Each row below holds a small network's activations on one input, seen along a few directions.
Each table varies a few parts of the input and shows all the possible inputs, shuffled.
A made-up example of a description, with smaller parts first: ring(5) and (point or (values(2) and line(4)) or ring(11)).
Shared parts are said once, and a part with two or three values counts as separate values.

Other details of the inputs shift rows strongly along two fixed directions, in all tables alike. That doesn't count.

Table:
row 1: [  3.3  14.2 -56.4  -5.8  -3.5  64.3  54.3 -54.4 -72.6 -21.1 -12.6  15.1
 -71.4]
row 2: [ 13.7  -7.1   5.7  18.1   5.6 -15.5  -3.8  14.1   1.1  22.5  -8.2 -12.5
  15.7]
row 3: [-13.5   4.5  20.5  19.8  -9.1 -14.8 -14.9   9.7  10.2   5.0  -1.2 -10.7
  18.2]
row 4: [  6.0   2.9  -3.2   8.5   8.2 -24.5  -2.1  31.3  11.3  12.6 -18.7 -19.2
  -1.2]
row 5: [-20.5  -1.4 -56.8 -41.4  12.3  35.3  44.2 -32.7 -15.1  -9.7  21.0  49.4
 -45.2]
row 6: [-12.4   6.0  23.5  19.3  -5.3 -16.9 -11.9   4.8  10.1   4.6   1.5 -11.8
  14.8]
row 7: [ 23.2   8.6   7.9 -16.9   9.3 -27.5  -8.5  41.2   4.7 -12.2 -33.6 -10.5
   1.1]
row 8: [  0.8   0.4  20.0   9.6 -14.7 -11.6 -14.2  10.1   1.4   4.9   8.9 -17.8
  26.0]
row 9: [  5.4  -3.1  27.8   7.9  -1.0  -6.9 -19.3  -1.0  10.8  -4.4  -6.5 -13.0
  22.1]
row 10: [  1.9   1.5  23.6   9.2 -10.9 -15.0 -12.7   6.8   2.0   4.7  11.8 -19.6
  23.9]
row 11: [-11.0 -26.6  -7.0 -44.2   8.6  25.1  -4.4  -9.9  28.8  -4.3  39.1  59.2
  -6.4]
row 12: [ 25.0 -21.2 -18.5 -63.9  21.2   4.6  -7.5  27.3  28.9   9.0  26.0  63.8
 -12.0]
row 13: [-24.6 -23.1 -10.4 -32.3  11.7  13.0  -8.3  -5.0  31.3  -4.3  40.2  61.2
 -12.1]
row 14: [ -8.4   0.6  23.3  18.9   2.5 -17.3 -21.3   1.6  11.7  -5.0  -5.2  -9.8
  14.0]
row 15: [  6.1   4.4  24.9   6.9  -5.5  -5.3 -11.2   7.0   5.4  -0.1   7.3 -19.4
  25.7]
row 16: [  2.2  14.7 -55.9 -14.4   0.4  61.8  46.4 -53.1 -69.1 -16.7 -15.2  13.5
 -74.4]
row 17: [ -8.1  -0.3  20.3  18.0   0.3 -17.0 -20.9  -0.7  15.1  -5.3  -7.0 -10.3
  11.1]
row 18: [  1.9  38.6   0.2  39.3 -33.9  18.4  17.4 -47.7 -71.0 -28.4 -41.7 -64.6
 -14.5]
row 19: [  4.1   3.9  -3.9  11.5   5.3 -21.1  -1.3  26.5  13.7  12.0 -19.0 -16.0
   7.3]
row 20: [  4.8   3.4  20.8   7.2  -9.3  -1.4 -12.4   9.7   4.1  -0.1   4.4 -17.8
  27.0]
row 21: [  4.3  -1.0   1.3  18.1   4.6 -20.3   5.0  16.1   8.8  13.0 -10.8 -12.3
  20.4]
row 22: [  0.3 -38.7 -23.2 -38.0  20.0   8.3   3.0  18.4  31.9  32.0  50.6  60.3
 -11.3]
row 23: [  5.5  -3.0  23.7   9.2  -3.2  -6.4 -19.3  -2.1  13.8  -6.3  -9.9 -15.9
  19.2]
row 24: [  5.7  -7.5   2.3  18.2   4.8 -18.8  -0.6  15.8   4.6  17.0  -6.8 -16.8
  15.4]
row 25: [  4.6   4.8  -3.2  11.5   4.4 -27.3   3.4  20.7  12.3   8.0 -14.8 -14.3
  13.9]
row 26: [-11.4  43.5   2.7  50.0 -29.0  14.4  17.0 -49.3 -63.6 -26.6 -52.9 -58.8
 -21.0]
row 27: [ -8.6 -18.8  -9.9 -44.1   6.3  22.8   3.9  -5.0  29.5  -1.0  53.1  48.4
  -6.6]
Each input here is: values(2) or line(10) or (values(3) and ring(5)).
Start at row 10 and move only the ring(5) part, one step at a time. The first step leads to row 15. Which rows follow, in order? -> row 9, row 14, row 6
Start at row 4 and move only the line(10) part, one step at a time. The first step leads to row 19. Which rows follow, in order? -> row 25, row 5, row 21, row 24, row 2, row 22, row 1, row 16

Table:
row 28: [-21.3  -2.7 -20.5 -23.3   3.9   7.6  10.3 -10.0   6.7  -4.9  24.1  37.0
 -29.2]
row 29: [  1.9 -26.0  19.3   6.0  11.8 -22.1 -22.2  19.9  35.9  24.0  22.6  12.8
  31.4]
row 30: [  1.7  -6.0  18.4  15.0  -0.1 -17.2 -19.2  14.5   7.7  15.4   5.9 -12.2
  10.0]
row 31: [-11.7  11.8 -15.0  17.3  -7.6   9.8  15.0 -31.5 -24.4 -15.1 -22.3 -11.1
 -10.4]
row 32: [  0.3  -7.7   3.2 -16.3   1.7  14.3 -12.5  -3.3   3.9  -5.0  13.5  24.9
  -9.6]
row 33: [ 16.5   3.9  26.4  11.7  -6.9 -16.9 -21.6  16.0  15.9  -1.8  -7.8 -30.6
  34.8]
row 34: [ 29.0  -1.1  11.4   7.5   5.4 -30.7  -8.6  46.7  11.0  16.6 -17.5 -32.3
  28.3]
row 35: [ -4.7  15.0   0.6   6.3  -3.6   9.7   7.9 -25.9 -19.7 -22.9 -29.2 -16.7
  -9.7]
row 36: [ 15.1  -3.2  -5.6  -3.9  19.7 -28.8  -1.3  37.9  21.1  13.4 -13.5   1.2
   6.3]
row 37: [ -8.9  -5.7  -9.1 -27.3  -1.7   8.0   7.0   0.9   7.4   3.5  36.5  28.0
 -11.0]
row 38: [  2.7 -15.6  17.1  -3.9   4.0 -18.0 -12.2  20.1  32.4  18.2  24.6   4.5
  39.6]
row 39: [-14.4  10.6 -11.6 -18.2  -4.3  20.8   8.2 -22.0 -15.5 -28.2  -8.1  17.9
 -27.0]
row 40: [ -4.0 -12.3  14.5  20.4   2.8 -14.2 -12.3  14.9  16.5  20.9   9.1 -10.3
  18.1]
row 41: [-25.7   0.6 -28.2  -9.7   1.0  19.5  26.0 -22.8  -4.1  -5.4  13.1  25.8
 -28.7]
row 42: [ 31.3  33.6  -3.0  54.8 -12.5  -1.5  10.3  -8.7 -66.1  -2.6 -81.1 -74.2
 -10.6]
row 43: [  7.0   1.8   5.3   6.7  -0.9  15.7  -0.7 -22.1 -15.7 -12.1 -10.7  -4.1
  -9.4]
row 44: [ -0.6   7.3  -4.3 -23.6 -11.0  22.2   4.7 -13.1 -13.7 -18.3   7.9  13.9
 -11.8]
row 45: [-14.3  -4.2 -19.0 -19.4  -1.5  21.9  21.0 -11.6   0.9   4.2  32.8  25.6
 -11.1]
What is each input in this table made of? -> values(3) and (point or ring(5))
Changing only the values(3) part turns row 40 into row 41. The same change can be made to row 32. Which row results? -> row 39
Which other rows agree with row 38 in the values(3) part? List them by row number. -> row 33, row 34, row 37, row 44, row 45
Change only the values(3) part in row 38. List by row number the other rows that result. -> row 29, row 31
